Each row below holds a small network's activations on one record, seen along a few directions.
After each row come some of the record's fields: C, F, Z, U, G.
A field that a record lacks is written absent.
Other fields move the rows too, some of them a lot.
(in the rows, 500 means zero)
Strong random noise was added to every row along 11 fixed directions; ignore it. To show where, here is one row again and again, with new noise each time:
[456 406 643 517 433 593 313 356 542 512 498 612 788 228 589 304 646 500
 497 432 545 462 395 477]
[594 544 546 650 683 600  70 327 454 462 514 740 802 592 558 473 487 263
 546 747 511 569 428 505]
[487 386 427 536 491 457 327 301 708 629 557 555 794 357 438 270 592 458
 455 450 604 580 365 620]
[502 400 504 502 507 510 468 378 644 494 527 231 325 586 324 594 433 543
 570 566 607 578 354 416]
[729 361 595 446 554 378 363 693 261 462 405 210 487 720 727 512 442 532
 468 764 548 572 440 261]
[350 335 420 690 335 545 369 393 642 503 484 651 538 477 490 443 674 471
 239 637 506 324 267 525]
[697 339 710 211 466 493 521 299 569 522 509 715 381 336 578 637 875 519
 511 569 662 589 763 311]
[546 483 493 524 453 416 668 321 398 576 317 178 454 753 236 198 646 721
 226 497 675 372 281 407]
[546 323 431 479 384 428 391 441 526 652 434 334 742 571 560 339 486 528
 370 509 484 546 292 456]
[476 679 385 737 503 580 394 419 485 458 537 517 408 746 199 624 339 568
 455 472 511 491 522 584]
[560 440 495 324 563 509 473 487 555 594 267 309 734 570 548 478 457 362
 657 769 441 601 278 595]
[406 338 366 709 283 426 477 528 624 536 671 408 256 538 384 406 546 725
 164 301 646 385 473 458]
[397 575 547 647 339 820 374 183 459 535 466 675 411 766 334 554 508 506
 273 381 414 295 452 364]

[437 452 493 279 190 755 653 433 585 766 407 424 298 693 472 569 448 571
 359 217 353 426 620 463] : C is c3, F is f3, Z is z2, U is u3, G is absent
[520 443 403 644 459 273 550 722 446 344 673 179 340 429 415 614 328 751
 609 436 561 618 496 466] : C is c1, F is f2, Z is z2, U is u4, G is g2
[437 442 682 641 439 563 403 214 395 258 504 626 545 367 426 699 652 489
 610 672 442 443 315 279] : C is absent, F is f2, Z is z2, U is u5, G is absent
[391 367 519 391 457 563 671 310 574 564 399 436 481 475 505 332 695 449
 424 499 452 360 290 509] : C is c1, F is f3, Z is z2, U is u1, G is absent
[528 724 416 346 676 639 397 519 610 653 526 603 674 609 462 635 224 236
 839 475 326 755 676 787] : C is c1, F is f3, Z is z1, U is u4, G is g2
[473 383 395 433 405 558 501 615 638 628 479 520 339 650 578 553 515 398
 374 590 457 481 554 569] : C is c3, F is f1, Z is z2, U is u3, G is absent
[410 627 374 619 348 560 553 516 433 474 279 804 661 550 455 566 632 510
 320 691 364 292 448 710] : C is c3, F is f2, Z is z2, U is u2, G is absent
[380 486 459 655 406 416 618 682 536 437 628 392 251 414 344 408 559 692
 406 354 638 424 606 608] : C is c1, F is f2, Z is z2, U is u5, G is absent
[341 485 613 438 582 690 521 680 690 436 502 272 319 294 582 346 392 448
 718 404 619 385 419 652] : C is absent, F is f2, Z is z2, U is u3, G is absent
[631 595 437 461 736 552 469 461 508 429 457 415 343 770 464 670 312 378
 656 618 497 540 504 548] : C is absent, F is f3, Z is z2, U is u1, G is absent
[477 581 653 648 514 604 215 522 369 465 473 677 900 313 646 398 474 429
 517 520 433 497 431 458] : C is c3, F is f4, Z is z1, U is u3, G is absent
[519 552 668 487 843 484 503 655 486 341 609 347 239 450 537 370 588 370
 700 723 734 531 538 516] : C is c1, F is f2, Z is z1, U is u4, G is g2
[514 374 361 572 402 263 662 501 469 469 479 303 479 540 373 392 647 680
 357 571 547 465 352 528] : C is c1, F is f2, Z is z2, U is u5, G is absent
[684 569 561 337 724 461 525 367 468 523 552 574 475 542 490 355 623 448
 578 445 659 570 709 524] : C is absent, F is f2, Z is z2, U is u4, G is g2
[516 706 722 533 576 721 464 434 326 453 405 611 386 668 394 441 597 476
 439 532 552 352 638 452] : C is c3, F is f3, Z is z1, U is u3, G is absent
[532 563 601 418 541 567 565 542 393 456 499 558 456 460 526 445 592 499
 599 448 495 496 681 560] : C is c1, F is f1, Z is z2, U is u5, G is absent
[679 621 575 355 562 474 602 655 264 534 379 552 474 642 628 566 462 522
 455 476 454 523 760 398] : C is c3, F is f1, Z is z1, U is u1, G is absent
[454 266 553 503 602 312 486 475 782 403 603 451 507  77 544 505 681 451
 606 705 699 596 305 445] : C is c3, F is f1, Z is z1, U is u1, G is absent
[430 516 658 382 551 672 456 429 486 578 478 325 592 469 559 380 371 417
 671 394 460 547 415 415] : C is c1, F is f2, Z is z2, U is u4, G is g2
[425 425 657 572 603 618 379 438 516 448 461 595 436 486 621 290 665 308
 396 652 639 324 376 413] : C is absent, F is f2, Z is z2, U is u5, G is absent
[431 360 156 581 325 171 656 875 631 630 631 380 462 461 603 328 430 645
 222 286 524 472 495 691] : C is absent, F is f2, Z is z1, U is u4, G is g2
[546 469 342 391 373 426 741 419 384 595 263 644 611 701 568 457 715 508
 217 589 325 317 429 559] : C is c1, F is f2, Z is z2, U is u1, G is absent
[587 398 369 390 378 403 645 216 586 590 475 638 432 608 340 598 726 571
 348 519 489 514 547 475] : C is c1, F is f3, Z is z2, U is u4, G is g2
[657 500 595 302 425 534 560 538 348 578 443 381 473 608 580 495 467 620
 499 343 479 533 692 376] : C is c3, F is f2, Z is z2, U is u3, G is absent
[600 476 454 534 582 345 438 772 472 484 798 341 361 424 641 434 310 643
 539 169 587 607 739 512] : C is c1, F is f3, Z is z1, U is u1, G is absent
[536 353 384 508 337 323 508 434 529 521 576 441 604 434 492 737 425 627
 506 438 383 642 442 382] : C is c3, F is f2, Z is z2, U is u1, G is absent
[466 507 603 726 489 322 447 567 329 250 400 563 682 250 530 488 604 628
 456 698 565 389 263 378] : C is absent, F is f3, Z is z1, U is u4, G is g2
[540 568 494 633 523 416 480 722 499 426 628 695 186 546 436 705 632 507
 382 681 640 532 818 532] : C is c3, F is f2, Z is z1, U is u3, G is absent
[518 485 443 585 439 281 689 587 444 482 479 113 410 511 325 487 386 784
 412 397 584 530 359 369] : C is c1, F is f1, Z is z1, U is u1, G is absent
[645 569 331 448 409 311 592 562 545 592 527 743 617 367 374 476 673 671
 441 376 590 618 860 792] : C is c3, F is f3, Z is z2, U is u3, G is absent
[524 581 436 382 360 480 711 649 479 529 498 496 339 535 422 784 407 613
 582 388 361 596 756 538] : C is c1, F is f1, Z is z1, U is u5, G is absent
[607 751 534 545 627 468 690 607 305 436 401 420 358 620 351 233 552 682
 374 364 703 354 646 569] : C is absent, F is f1, Z is z1, U is u3, G is absent
[598 600 456 449 373 337 775 406 277 573 380 581 626 533 351 265 761 779
 243 307 536 406 645 513] : C is c1, F is f2, Z is z2, U is u4, G is g2

Here are new rows. What are their fields?
[578 606 643 308 513 559 602 190 499 551 342 401 659 528 230 649 511 500
 727 565 463 653 467 415] : C is c3, F is f2, Z is z1, U is u3, G is absent
[530 544 474 530 424 275 741 452 347 441 445 181 617 439 279 381 495 815
 507 335 528 523 339 432] : C is absent, F is f2, Z is z1, U is u4, G is g2
[425 669 333 622 576 390 597 406 600 478 420 475 625 474 189 512 396 524
 599 535 561 546 346 711] : C is absent, F is f2, Z is z2, U is u4, G is g2
[523 720 496 548 602 535 591 454 372 366 352 599 627 494 393 555 485 516
 623 522 430 428 510 656] : C is absent, F is f2, Z is z2, U is u1, G is absent
[567 571 590 753 661 372 237 818 230 278 705 430 608 349 665 366 393 582
 638 521 609 573 603 509] : C is c1, F is f2, Z is z2, U is u4, G is g2
[533 615 722 369 629 632 469 598 316 567 460 554 660 421 681 165 574 430
 563 316 521 470 703 575] : C is c1, F is f3, Z is z2, U is u5, G is absent
[446 383 320 515 559 408 519 429 714 547 518 388 357 710 428 639 421 325
 468 734 481 545 267 482] : C is absent, F is f2, Z is z1, U is u4, G is g2
[590 570 533 568 571 333 601 168 291 373 374 478 691 549 231 549 689 603
 529 693 482 546 308 390] : C is c1, F is f3, Z is z2, U is u1, G is absent
[515 502 508 465 679 633 442 393 613 586 575 605 345 632 501 263 603 316
 420 457 634 442 620 585] : C is c1, F is f1, Z is z2, U is u5, G is absent
[356 397 306 574 348 346 555 468 665 650 578 558 779 273 449 161 666 577
 331 318 515 473 385 746] : C is c1, F is f2, Z is z2, U is u4, G is g2
[608 556 596 657 522 398 320 838 258 270 678 424 440 423 660 768 225 608
 685 475 451 648 676 308] : C is absent, F is f1, Z is z1, U is u5, G is absent
[475 466 374 658 394 329 559 671 487 424 506 573 455 455 518 695 503 585
 348 634 446 454 481 484] : C is c3, F is f1, Z is z1, U is u1, G is absent
[424 692 510 532 537 623 599 350 489 472 335 512 596 523 300 612 402 474
 604 547 395 460 378 543] : C is c3, F is f1, Z is z1, U is u1, G is absent
[597 219 447 392 384 424 435 476 596 597 521 606 471 481 759 598 638 456
 328 593 484 511 505 374] : C is c3, F is f3, Z is z2, U is u1, G is absent
[453 424 399 602 519 438 400 833 503 376 625 674 511 327 833 546 469 423
 504 541 408 426 572 658] : C is c1, F is f2, Z is z2, U is u1, G is absent
[647 422 534 376 734 485 447 408 568 468 573 610 269 603 676 600 545 295
 512 627 642 525 591 355] : C is absent, F is f2, Z is z2, U is u1, G is absent
